Each row below holds a small network's activations on one input, seen along a few directions.
In each table, some parts of the input vary, and every possible input appears once, in random order.
Descriptions start from the smaller parts, as in this example, which fits no table here: line(6) and (point or ring(11) or (values(3) and ring(5))).
Shared parts are said once, and a part with two or three values counts as separate values.
In the rows, zero is written as 128.

Other details of the inputs vary at random and push rows far along two fixed directions, the same in every table; ignore that.

Table:
row 1: [145 136 116 110 108 174 144 120 112 115 141 125 143 148]
row 2: [163 111  98  95  97 185 145 107 110 103 137 133 150 137]
row 3: [148  85  96 114 109 128  77 114 134 103 127 108  97  60]
row 4: [147 150 152 117 120 140 159 127 120 152 151 143 138 145]
row 5: [137 150 155 113 131 119 157 121 127 136 147 148 132 149]
row 6: [ 60 146 149 183 167  56 116 170 147 163 111 120 113 125]
row 7: [126 125 128 135 142 115 118 127 128 122 111 129 127 133]
row 8: [173  89  76  87  84 201 122 103 106  91 136 122 143 114]
row 9: [136 153 139 120 125 139 162 134 103 138 139 141 158 168]
row 10: [ 95 122 121 157 144 100 109 145 145 133 112 116 112 112]
row 11: [127 103 127 137 140 102  84 120 154 127 110 116  92  72]
row 12: [105 145 162 142 154  73 129 130 145 145 128 139 113 129]
row 13: [138  94  89 123 116 154  85 121 133  93 115 100 109  85]
row 14: [139 157 156 114 121 127 166 129 114 145 161 151 143 159]
row 15: [137 110 122 122 116 115 102 121 130 122 136 120 111  94]
row 16: [145 155 162 112 131 137 166 118 130 149 146 152 140 158]
row 17: [109 161 158 144 145 100 156 144 117 153 127 140 149 172]
row 18: [118 104  95 143 123 129  79 138 129 110 114  97 106  78]
row 19: [125 156 145 118 130 151 180 126 126 136 141 146 153 183]
row 20: [148 155 143 110 127 149 172 121 112 130 139 149 163 184]
row 21: [153  83  98 121 108 138  73 114 137 115 122 105  96  55]
row 22: [122 109 105 132 121 139 112 129 132 118 125 113 123 113]
row 23: [102 118 124 146 144 112 116 133 145 124 111 121 113 120]
row 24: [100 117 122 152 137  98 110 148 129 136 113 118 125 110]
row 25: [100 165 162 147 155 113 156 138 133 143 125 139 136 173]
row 26: [ 91 123 141 159 157  82 113 145 147 138 103 128 121 126]
row 27: [124 125 137 141 136 100 106 129 143 143 121 123 103  96]
row 28: [104 141 140 156 151  85 121 145 129 143 110 126 128 135]
row 29: [136 154 135 118 120 161 161 126 117 125 140 137 147 167]
row 30: [185 100  87  72  84 217 148  95 107  88 142 135 156 139]
Description of these inputs: line(5) and (values(2) or line(4)).
Question: The inputs of row 14 and row 15 match in every part but the line(5) part. If row 4 is changed in the same way as row 14 into row 15, which row does it become?
Answer: row 21
Question: Which other rows does row 2 become when the line(4) part takes its other values? List them by row number.
Answer: row 10, row 28, row 29

Table:
row 31: [186 119 105  90  83 182 123 107  99 116 159 122 131 105]
row 32: [161  70  55 107 101 188  78 111 112  69 102  97 127  87]
row 33: [165 107  79 101  93 211 123 113 105  87 128 110 142 129]
row 34: [208 131 121  61  81 195 165  92  80 112 166 151 168 154]
row 35: [ 61 191 187 173 180  74 184 163 137 173 113 156 157 216]
row 36: [140 175 170 121 125 117 173 131 103 163 155 153 153 171]
row 37: [184 115 116  82  92 174 145 103 106 117 153 142 146 126]
row 38: [ 72 129 143 181 150  43  81 166 153 158 122 107  81  74]
row 39: [173 139 159  87 123 166 148  81 157 122 154 147 102 124]
row 40: [107 141 148 153 135  89 110 148 138 162 138 117 105  96]
row 41: [172 126 115  83  88 177 154 107 103 113 164 141 145 134]
row 42: [124 175 211 123 175  84 172 105 168 158 133 174 114 172]
row 43: [ 92 162 170 162 143  78 139 155 141 176 147 129 111 126]
row 44: [ 75  96 109 173 159  80  79 152 154 121  84 105 105  96]
row 45: [135  64  56 129 108 171  61 122 139  82 102  83 101  56]
row 46: [ 47 119 131 196 178  50  88 167 161 143  81 108 101 107]
row 47: [156 146 126  95 118 182 188 110 101 111 131 153 183 210]
row 48: [131  73  66 122 108 174  88 118 135  87 108  99 114  85]
row 49: [162 124 133  99 111 137 144 112 114 130 144 146 146 134]
row 50: [191  83  87  83  89 168  98 102 106  97 136 120 126  78]
row 51: [165 149 137 103 101 161 158 119 107 141 161 139 141 142]
row 52: [136 149 136 108 128 165 190 118 112 123 130 157 179 212]
row 53: [168 115 111 100  91 170 128 112 118 124 154 124 125 104]
row 54: [ 53 134 147 193 183  43 104 167 155 150  82 119 116 131]
row 55: [109  80 111 155 137  65  54 141 149 128 108 104  82  40]
row 56: [ 67 154 149 174 162  95 143 160 146 153 114 126 126 156]
row 57: [104 172 182 147 151  75 165 148 129 178 140 155 139 161]
row 58: [ 68 177 176 176 181  61 156 164 128 161 101 144 151 198]
row 59: [124 168 132 116 119 185 190 132 111 127 153 138 165 197]
row 60: [178 125 114  98  88 173 121 114 102 123 160 117 126 103]
row 61: [204  79  76  72  75 194 100  92 103  89 143 117 127  76]
row 62: [103 148 191 150 174  63 119 116 189 155 120 142  74 112]
row 63: [175  95  91  92  77 190 117 104 119 110 159 118 117  85]
row 64: [ 89 154 142 160 154 103 136 152 126 140 106 125 141 162]
row 65: [ 86 153 138 168 154 109 129 158 134 143 110 113 126 144]
row 66: [119  74  67 140 113 161  66 131 143  92 106  81  96  58]
row 67: [144 190 180 112 124 131 204 128 104 169 165 167 167 200]
row 68: [170 140 136  96 106 150 150 114  97 133 151 144 150 141]
row 69: [113 135 121 140 137 138 135 138 125 125 111 124 140 150]
row 70: [136 111  97 118 114 175 130 122 125 105 118 120 139 136]
row 71: [150 145 127 103 122 168 176 115  98 111 128 150 180 207]
row 72: [ 65 139 132 194 166  69  83 171 143 143  94  95 105 106]
row 73: [180 118 156  77 135 149 140  73 156 107 135 156 108 124]
row 74: [141  65  81 126 101 129  60 121 138 108 125  97  85  31]
row 75: [127 166 170 124 131 116 181 132 121 162 156 159 148 171]
row 76: [159 119 128  98 107 143 146 110 115 125 149 145 144 133]
row 77: [140 135 132 130 115 125 116 134 121 145 147 117 114  99]
row 78: [201 140 166  54 124 177 190  60 140 109 152 180 142 178]
row 79: [ 77 156 139 162 151 111 146 156 137 139 123 124 133 161]
row 80: [181 164 150  68  90 189 214 104  89 130 185 171 180 201]
row 81: [175 125 130  93 107 138 136 107  97 123 143 142 151 134]
row 82: [ 83  75  80 164 151  85  56 146 148  96  79  94 103  78]
row 83: [ 84 183 228 158 196  36 157 125 187 179 121 166  95 159]
row 84: [ 78 163 148 157 159 103 163 154 131 141 119 141 150 188]
row 85: [ 66  90  96 180 162  67  57 160 153 110  79  93  96  77]
row 86: [140  85  69 122 104 185  84 122 131  89 114  91 113  79]
row 87: [102 124 107 142 133 137 127 139 131 112 117 116 132 137]
row 88: [103 140 162 158 159  39 113 149 133 161 114 136 121 119]
row 89: [149 103  88 110 114 179 121 117 116  93 113 118 141 130]
row 90: [148  67  79 124 102 129  54 120 135 108 121  96  88  29]
row 91: [ 89 155 142 163 154 109 138 154 134 144 112 122 134 156]
row 92: [105 129 144 145 142  64 114 143 132 142 126 133 121 113]
row 93: [145 184 169 101 108 153 213 123 103 154 180 167 166 203]
row 94: [122  75  82 143 105 111  37 134 143 111 125  78  68  12]
row 95: [ 82 139 141 157 160  92 146 145 138 140 105 139 146 172]
row 96: [103  74  82 159 145  98  48 142 144  99  74  89 100  66]
Question: The inputs of row 62 and row 39 match in every part but one. If row 38 is changed in the same way as row 62 into row 39, which row does it become?
Answer: row 94
Question: The inputs of row 69 and row 91 match in every part but one. If row 74 is changed in the same way as row 69 into row 91, which row does it become?
Answer: row 63
Question: What is each input in this table made of?
Answer: line(6) and (point or (values(2) and line(5)))
Question: Which other rows does row 41 become when the line(5) part takes its other values? List them by row number.
Answer: row 57, row 61, row 68, row 75
Question: Which other rows does row 49 become when the line(5) part takes its other values? List them by row number.
Answer: row 76, row 81, row 88, row 92
Question: Which other rows does row 49 become when the values(2) part takes its other values? List them by row number.
Answer: row 52
Question: Which other rows does row 44 become when the line(6) part takes its other values? List them by row number.
Answer: row 46, row 48, row 56, row 66, row 95

Table:
row 97: [130 109 115 127 122 122  99 122 138 113 129 115 104  95]
row 98: [129  98 106 139 124 133  82 124 146 119 114 102  96  72]
row 99: [113 117 118 147 144 100  87 140 133 117 104 108 106  96]
row 100: [120 119 115 138 130 118  94 136 133 117 122 108 103  90]
row 101: [109 209 197 140 156 101 211 149 107 179 145 170 177 229]
row 102: [144 126 128 114 124 144 135 112 128 118 128 133 132 140]
row 103: [144  80  89 115 119 134  76 114 137  88 112 108 102  71]
row 104: [161 126 126  94 109 179 158 105 129 121 148 142 135 138]
row 105: [158 117 118  95 117 167 142 104 125 107 133 138 136 136]
row 106: [157 133 121 106 102 166 149 125 105 133 148 134 146 134]
row 107: [142 130 111 104 101 186 166 115 114 113 149 139 155 166]
row 108: [ 96 134 151 162 153  61 116 147 137 158 112 132 123 126]
row 109: [112 126 139 146 142  86 115 137 132 140 117 129 122 121]
row 110: [160 114 118  99 118 171 141 104 132 113 128 137 135 132]
row 111: [ 68 170 188 173 183  31 145 161 145 170 115 149 127 162]
row 112: [ 93 173 155 149 139 125 182 148 122 154 139 143 156 196]
row 113: [134 141 136 123 128 132 136 123 122 121 129 132 135 148]
row 114: [116 126 130 145 129 102 107 139 131 139 129 118 115 105]
row 115: [169 117 104  99 101 175 135 115 102 116 134 129 150 128]
row 116: [ 94 141 153 151 153  72 124 145 143 147 128 134 114 122]
row 117: [139 121  92 113 103 185 139 130 112 107 137 118 146 137]
row 118: [115 114 117 146 142  98  86 141 129 119 108 109 111  96]
row 119: [115 104  91 140 130 137 101 141 126 108 105 106 129 113]
row 120: [161 141 128  97 102 173 158 112 108 119 157 137 146 154]
row 121: [112  82  84 142 125 130  84 129 137  99 100 104 114  92]
row 122: [ 93 142 145 162 154  85 109 151 144 147 115 116 105 110]
row 123: [114 127 133 148 149 113 108 138 140 136 104 117 116 114]
row 124: [126 140 146 125 136 109 152 131 124 140 131 147 144 151]
row 125: [124 123 134 135 124 109 122 131 130 144 134 129 122 114]
row 126: [120 130 139 128 137 117 131 127 144 132 131 132 116 120]
row 127: [108 133 139 153 134  92 116 144 132 154 126 121 118 114]
row 128: [148 126 122 102 113 153 141 112 126 111 146 136 128 129]
row 129: [134 113 113 130 124 146 104 127 137 124 121 111 109  92]
row 130: [153 119 123 105 115 142 146 117 116 126 136 143 147 137]
row 131: [112 134 124 125 126 144 155 134 127 126 135 138 143 152]
row 132: [110  80  84 138 128 126  85 133 139  98 100 107 114  86]
row 133: [128 141 149 127 132 134 149 122 139 144 137 138 126 141]
row 134: [117 138 144 136 142 103 129 129 133 129 122 133 124 141]
row 135: [159 123 114 103 109 163 131 110 112 107 136 128 141 137]
row 136: [131 154 159 125 139 133 166 120 133 146 130 149 144 173]
row 137: [151 141 139 104 109 152 162 115 114 134 157 146 145 156]
row 138: [140 115 119 118 117 143 118 115 136 118 133 124 115 110]
row 139: [148 112 114 110 109 146 117 114 125 111 142 124 121 110]
row 140: [136 142 131 118 120 141 139 131 115 126 143 129 134 136]
row 141: [109 123 136 142 138  89 115 139 139 141 128 129 112 105]
row 142: [121 107 118 139 135  99  90 128 136 117 112 115 111  98]
row 143: [143 140 135 119 120 139 148 123 112 132 135 137 148 154]
row 144: [141 150 138 116 131 154 155 122 116 129 130 137 145 161]
row 145: [106 132 139 153 143  99 107 138 145 140 119 116 106 108]
row 146: [148 102  97 115 106 152  93 115 129 100 132 107 107  86]
row 147: [142 140 134 117 125 150 144 116 122 125 130 134 139 152]
row 148: [122 115 128 134 128 102 116 133 136 140 129 128 117 101]
row 149: [165 135 119  96  98 180 155 118 103 122 153 134 148 143]
row 150: [144 133 130 122 120 137 140 124 112 138 131 135 146 144]
row 151: [114 127 136 149 145 109 110 132 143 138 107 119 116 118]
row 152: [ 69 162 157 174 165  81 151 160 135 156 111 133 143 180]
Question: The inputs of row 97 and row 128 match in every part but one. If row 108 is changed in the same way as row 97 into row 128, which row does it become?
Answer: row 130
Question: The inputs of row 105 and row 102 match in every part but one. If row 132 is changed in the same way as row 105 into row 102, which row does it become?
Answer: row 121
Question: What is each input in this table made of?
Answer: values(2) and line(4) and (point or line(6))
Question: Which other rows does row 98 become when the line(4) part takes its other values? List them by row number.
Answer: row 104, row 129, row 133
Question: Which other rows does row 111 become when the values(2) part takes its other values? List them by row number.
Answer: row 116
Question: List by row number the other rows that have the line(4) part and the values(2) part in common with row 114.
Answer: row 98, row 112, row 120, row 127, row 145, row 146
Question: Which other rows does row 118 become when the line(6) part takes its other values? List them by row number.
Answer: row 99, row 101, row 115, row 123, row 144
